Each row below holds a small network's activations on one input, seen along a few directions.
In each table, some parts of the input vary, and every possible input appears once, in random order.
A made-up example of a description, with smaller parts first: one of 5 places around a ring, together with either a single point or one of 9 places along a line or (one of 3 separate values, together with one of 4 places along a line).
Shared parts are said once, and a part with two or three values counts as separate values.

Other details of the inputs vary at random and push rows far along two fixed directions, the same in every table; ignore that.

A family of inputs:
r1: [ 23  -4  26  -9   5  11  13  34  -4 -18   3  28]
r2: [-35  46  26  -5   5  11  -2  39   6  18 -13 -38]
r3: [ 44   3  -3  21  -4 -16  11 -10  17  10   1   0]
r4: [  0  -8  29   4 -16 -11 -23 -18 -10  14 -28 -12]
r5: [-18  10  36  -8  -1  21  19  54   3 -22  13   1]
r6: [ -8 -10 -13   1  -8  -1 -33   0   1   8 -16 -26]
r7: [ 12  34 -38  43  -5 -24   4 -44   9  34  14 -38]
r8: [-24  10  21  -8  -1  21  22  40  -1   9   2 -26]
r9: [ 31 -27 -34 -23  14   3  28 -29 -21 -56  47  58]
r10: [  8 -40 -19 -37 -17  26  14 -22 -20 -74  30  78]
r11: [ 21 -17  -7  37  -7 -30 -31 -59 -12  33 -27 -47]
r12: [ 34 -42 -28  -7 -12  18  48 -22 -25 -37  73  37]
r13: [ -7  -7   6   1  26   2  10  -1   4 -28  11  40]
r14: [-14 -16  15 -39  19  20  30  38  -2 -28  -2  14]
r15: [  7 -30 -17  32 -28 -15  -5 -72 -25 -10  36  11]
r16: [  7  -3  11 -36  -7  29  26  29 -14 -42  46  14]
r17: [-40  14  10 -26  -7  23 -16  21  20   5 -57 -40]
r18: [ 15   0 -52  42   6 -34  -4 -39   7  46   7  -8]
r19: [ -3  -6   0 -21   9   1  27  14  21  -2 -10 -18]
r20: [  5 -27   3 -56  22  31  25  22 -34 -81  43  75]
r21: [ -3  -7  22 -22   6   9   4  58   4 -29  14  29]
r22: [-23 -13   3  12   7 -24 -26 -35   6  10 -40 -58]
r23: [-24  16  54 -27  21  28   0  64  -6  24 -36  -7]
r24: [-36  -7  34   5 -11   3 -22   5 -11   7 -18 -63]
r25: [ 13  -3 -22   3  -2 -16   6   6  20  27   3 -24]
r26: [ 44 -13 -57   6   5 -22  23 -64   4 -21  37  20]
r27: [ 10  28   8   5  16   0 -12  -2  -4  27 -14   0]
r28: [ -7   4 -15  25   2   1  20 -13  -9  20  17 -10]
r29: [ 36  -7 -59  22   6 -27  -5 -49 -14   0  43  35]
r30: [ 31  33  -5   5  -2 -16  -2  -6  19  36 -20 -37]
r31: [ 20  -5 -47  30   2 -29   2 -29   8  36  10 -10]
r32: [-17  29  33 -17 -26  16 -21  30  14  20 -55 -16]
r33: [ 11  -4   7  -8  -2  -6   5  35  20 -13  13   8]
r34: [ 11 -44 -17 -28  22  17  37  -6 -29 -52  40  64]
r35: [-22  13  31 -11  12   3  -9  65  11  -4  -9   9]
r36: [-11 -17  -4 -11  28  11  18  -5  -9 -13   9  29]
r37: [  4  14   6  23 -10  -4  18   9  23   3  15 -24]
r38: [ 13 -12  28 -34   7  27  22  47 -18 -10  -3  18]
r39: [ 32  11 -56  28   1 -36  -9 -45   7  24  21  -2]
r40: [-12 -25   9  -4 -17 -14 -27 -10 -11  -7   2   9]
r41: [ 36  20 -26  24   7 -20  -5 -36  -8  27   0   2]
r42: [ 19 -11  29 -17  11  19  13  38 -19 -34  14  52]
r43: [ 11 -17  24 -13 -24   3  -9 -12 -17 -20  -1  39]
r44: [-24  31  15   2  10  14  -1  13  -5   9   8  -9]
r45: [ -3 -28 -13  13  -7 -25 -11 -65  -5 -12  -3   7]
r46: [ -4  24  18   7  12  -3   0  24   5  50 -42 -32]
r47: [ 18   6 -34  61  -2 -24  13 -48   1  12  33   5]
r48: [-39  26  47   4  10  19   3  50   7   2  -3  -6]
r49: [-32  28  33   5  17  -4 -22  52  25  23 -24 -10]
r50: [ 40   8 -56  22  -6 -36  -5 -44  16  22  25 -10]
r51: [-19  21  10  14  21 -15   2  12  27   7 -27 -12]
r52: [-25  -1  22 -13 -22  -9 -28  14   7  -2 -14   8]
r53: [-26  20 -10  14 -28  17 -13 -10   9  28 -25 -52]
r54: [  6   3 -55  29 -23 -14 -31 -45  14  39 -19 -29]
r55: [ 20  -5  19   6  15   9   3   9 -13 -11  12  45]
r56: [-18  12  24  -9  17  -1  12  36  26 -13 -22  -6]
r57: [ 12  18  16  -3  -1  -3  10  26  21  45 -37 -47]
r58: [  8 -21  15 -30  10  11  30  29  13 -54  17  32]
r59: [-19  11  38 -42 -16  44 -17  54  -4   4 -53 -22]
r60: [-42  19  28  -5 -11 -18 -21  -5  28  10 -51 -26]
r61: [-18   5   1  15   9  13  14  -3 -11  18  16  -3]
r62: [-32  18  22  16 -31  -9 -16 -14   9  16 -14 -25]
r63: [-22  11   1   7  17  -5 -12  20   9  40 -14 -12]
r64: [-15  21 -18  12 -29 -15 -31 -10  25  30 -30 -17]
r65: [ 12  12 -44  29  24 -26  -2 -66   5  13   9   9]
r66: [ 24  13  11 -20   6   9   5  20 -10  -4  -2   9]
r67: [  5 -15 -42  24   0 -15 -15 -62   5   2 -18 -26]
r68: [ 39 -58  -6 -31  -9  36   2 -12 -52 -62  33  58]
r69: [-35   9  28 -26 -33  36   0  32  -4 -22  -3   7]
r70: [-16  -2  -4  13 -16  13 -13 -12  -7   3  -6 -40]
r71: [ 25  -1 -47  22  13 -21 -14 -45 -11   8  38  34]
r72: [-17 -45  31 -38  -2  14 -27  32 -30 -39   6   1]
Description of these inputs: one of 4 separate values, together with either one of 6 places around a ring or (one of 3 separate values, together with one of 4 places along a line).
Changing only the choice among 4 separate values turns r34 into r18. The same change can be made to r19. Which row results?
> r25
Changing only the choice among 4 separate values turns r61 into r63. The same change can be made to r48. Which row results?
> r49
Which other rows does r30 become when the place on the line of 4 takes its other values? List them by row number.
> r27, r41, r66
Which other rows does r2 become when the choice among 3 separate values takes its other values? List them by row number.
> r28, r47
Which other rows does r65 become when the place on the line of 4 takes its other values? List them by row number.
> r9, r20, r26
Which other rows does r64 become when the place on the ring of 6 takes its other values? List them by row number.
> r6, r40, r52, r54, r72
Which other rows does r7 become when the choice among 3 separate values takes its other values? List them by row number.
> r5, r8

A family of inputs:
r73: [  1   6  22 -26   9  15   4  28   2 -12 -19  18]
r74: [-20   9  16   2  -5  -7 -26   2  10  18 -31 -21]
r75: [  2   9 -15   9 -12   9   8 -10  -7   3  17 -15]
r76: [  9 -19 -31   7   1  -9  10 -42 -11 -24  43  33]
r77: [-24  20 -16  22   7 -16 -10 -14  29  18 -16 -34]
r78: [-18  -6  44 -21  -6  18 -15  29 -14 -19 -13   8]
r79: [ 50 -28 -25  -4   9  -6   3 -25 -29 -25  35  49]
r80: [ 31 -15 -32  10 -19   2  -2 -43 -20  -5  19   7]
r81: [-18  23 -23  40   3 -34  -6 -35  24  43 -19 -40]
r82: [ 14  -9 -26  24  -6  -9  16 -23   8  11  16 -29]
r83: [-17 -17  21 -33   1  13  -3  24 -13 -27  -8  21]
r84: [-23   3  11   3   3  -2   3   9  -2   1   0  -2]
r85: [-20   9   3  13   0  -6  -6  -6   8   9   2 -11]
r86: [ -4  15  22  -9  22   2  17  34  18  10 -10 -10]
r87: [ 16 -10  -2 -19  14  19  31  10 -14 -39  32  55]
r88: [ 32 -28 -33  -1 -16  17   6 -46 -34 -11  31  18]
r89: [-36  12  43  -1  -1  14  -8  35   4  -1  -8 -14]
r90: [  4  -4  -9   8  -9  -1  -6 -13  -3  32 -22 -47]
r91: [-30  14   6   1   4  -6  -7   4  17  10  -8 -19]
r92: [ 36 -19  -8 -14  13  -2   6  -8 -17 -19  16  34]
r93: [  0 -25  15  -7  -3  20  12   3 -29 -46  46  46]
r94: [-16  -4  18  -8  -3  -1 -13  10  -5   1 -20  -1]
r95: [  1 -17  24 -41 -16  24   7  40  -6 -28  -2   1]
r96: [ -4  17 -26  30   0 -32 -23 -42  25  31 -35 -40]
r97: [-13  -3   7  -7   1  20  15  18  -7  10   1 -35]
r98: [ 22 -29 -22   5  -7  -9  -6 -47 -22 -21  25  36]
r99: [  3   6 -38  39   1 -36 -16 -54  18  30 -28 -28]
r100: [ -1 -17  -5  -2   0   4   9 -14 -17 -29  37  33]
r101: [ 21   4  -6   8   1 -12 -14   0  -1  21  -8   1]
r102: [ 41 -50 -28  -4 -13   4  15 -32 -22 -32  37  22]
r103: [ -1  17  21 -15  21   6   6  46  -3  -1   2   0]
r104: [ 21 -22   4 -24  -2  17  -2  23 -17 -21  16  46]
r105: [  6   3 -13   9 -14  -4  16  -5  12   6  12 -23]
r106: [-34  18  32  16   0   0  -4  23   5  18 -18 -25]
r107: [-43  15  28 -27  11  14  -3  46  16 -17 -15 -17]
r108: [ 41 -15 -27  17   5 -15  10 -43  -3  -3   7  27]
r109: [-9 19  9 -6  5  7  6 37 13 10 -3  7]
r110: [  9  18 -10  12   0 -15  -9 -10  14  26 -26  -5]
r111: [  4  12  -3  -2 -24   6  13   5   4 -11  21  -4]
r112: [  4  28 -20  26   7 -17   6 -11  20  31  -8  -8]
r113: [-10  34 -24  36  -9  -3  -3 -29  12  58 -17 -66]
r114: [-20  -9  44 -20  -6  21 -17  30 -12 -18 -13   9]
r115: [-29  16  23 -13  -1  -5 -22  15  15  14 -39 -29]
r116: [  3  12  17 -16  24   5  13  36   1  -5   3   4]
r117: [ 16 -23 -30  10  -5 -16 -10 -53  -7  -8  15  23]
r118: [  1   7  17 -21 -27  11  -4  21   2  -9  -9  -9]
r119: [-19  10  38 -35   7  28   7  79   0  -9   2  16]
r120: [-24  18 -17  24   9 -19  -3 -11  23  20 -19 -33]
r121: [  4  -5  33 -33  14  13   4  41   3 -10 -18   9]
r122: [  1  17   3  -1  -3  -6 -15  17  15  26 -28  -7]
r123: [ 27  -1 -23  23  14 -10  26 -26   5   0  18  21]
r124: [ 13  -9 -15  38  -9 -22 -13 -48  -9  17  -5  -1]
r125: [ 21   0 -11   7  10  -2   9   7  -8   0  27  22]
r126: [-19 -10  13 -27   4  13 -12  19   3 -26 -16   6]
What is each input in this table made of?
> one of 2 separate values, together with either one of 6 places around a ring or one of 9 places around a ring or (one of 3 separate values, together with one of 4 places along a line)
Changing only the choice among 2 separate values turns r102 into r82. The same change can be made to r110. Which row results?
> r112
Which other rows does r82 become when the place on the ring of 6 takes its other values? List them by row number.
> r75, r97, r105, r111, r113

A family of inputs:
r127: [-17 -11  41 -46   6  25  -4  55  -9 -31 -16  16]
r128: [-27  -1  30 -30  -1  14  -7  36   4 -17 -14  -7]
r129: [-19  -2  33 -29  -5  22   1  36  -3 -11 -15 -12]
r130: [-14  33   1  30  11 -20  -5   2  25  46 -25 -44]
r131: [  5  31 -25  53  -1 -41 -29 -46  26  65 -41 -49]
r132: [ 20  -2 -13  10   0  -9  10 -12   1  -4  19  22]
r133: [-29   5  34 -24   3  16 -10  35  -2 -11 -18   6]
r134: [14 -5 -2 -9  4 10  8  9 -4 -9 14 17]
r135: [ 13  -5 -19   5   6  -3  15 -15  -3  -9  19  12]
r136: [ 14  11 -33  22   1 -18   3 -31  10  18   0 -11]
r137: [ 11  -5 -15   9  10  -3  14 -15  -5  -6  23  12]
r138: [ 18 -17 -11   0  -5  -4   0 -18 -10  -5   6   7]
r139: [ 17 -11  -8   4  -6  -2  -3 -16 -14  -2  10  11]
r140: [  3  -9 -11   5  -6  -4  -6 -21  -7  -9  16  13]
r141: [ 13  -3 -12  15   6  -7  11 -10  -2   0  20  19]
r142: [ 10 -10  -8   5  -9   4   2 -20 -14  -4  14   8]
r143: [-30   3  30 -21  -9  24  -3  39  -6 -13  -6 -11]
r144: [ 24  -5 -13   4   1  -1  11  -9  -3 -11  20  24]
r145: [  3 -15 -12   3   0  -7  -2 -27  -4 -12   4  17]
r146: [-46  34  28   5  -8  -2 -18  31  30  39 -54 -76]
r147: [ 16 -15 -16 -11   2   7  13  -3 -10 -14  24  27]
What is each input in this table made of?
> either one of 9 places around a ring or (one of 2 separate values, together with one of 6 places around a ring)
Which other rows belong to the same alternative as r128? List them by row number.
> r127, r129, r131, r133, r138, r139, r140, r142, r143, r145, r146
